Here are a small network's activations along a few directions, averaged over the inputs that share one value of a field.
Related values have similar rows: they may be neighbours, one step apart, or belong to one group.
In the rows, zero is written as 128.

Other fields vary at random and push rows far along one fixed direction, the same in every table; ignore that.

Values of Y:
y1: [109 123 135 129 133 138 141 128 137 131 127 132]
y7: [157 134 113 160 101 156 102 185 129 133 157  97]
y2: [137 142 121 142 138 109 135 107 114 108 108 153]
y10: [131 118 143 111 112 120 121 117 128 146 131 121]
y3: [147 130 132 119 111 140  99 156 146 134 163 102]
y5: [139 151 132 126 149 111 149  96 113  88 114 154]
y9: [134  87  89 142  89 175 106 226 141 202 173  74]
y8: [145 128 119 130 128 127 115 124 122 111 123 114]
y4: [111 119 128 128 137 119 128 131 131 154 128 124]
y6: [ 71 147 167  94 181  86 183  11 118  73  57 208]
The values of Y form 3 separate groups.
Which other values are in the same group as y10? Give them in the order they are listed.
Answer: y3
Which other values are in the same group as y5? Give them in the order they are listed.
Answer: y7, y2, y8

Values of K:
k3: [183 140 111 151  80 134  79 173 124 137 155  92]
k5: [ 65 146 123 111 193  83 195  39 105  81  36 202]
k9: [132 178 169 125 166 114 149  64 121  46 117 174]
k2: [161 165 107 143 122 132 142 132 108  83 121 153]
k6: [105 137 128 150 127 125 154 156 139 162 135 132]
k4: [ 80 117 146 119 154  87 170  60 106 143  71 182]
k7: [ 78 100 130 120 129 165 142 145 148 143 121 121]
k10: [191 101  80 170 118 162  74 201 118 139 174  49]
k1: [146  63 111 110  68 177  56 233 175 237 220  36]
k8: [137 133 175  82 123 102 119  76 134 108 131 140]
The values of K form 3 separate groups.
Which other values are in the same group as k5? Give them in the order they are listed.
Answer: k6, k4, k7
Which other values are in the same group as k2? Give them in the order they are listed.
Answer: k3, k9, k10
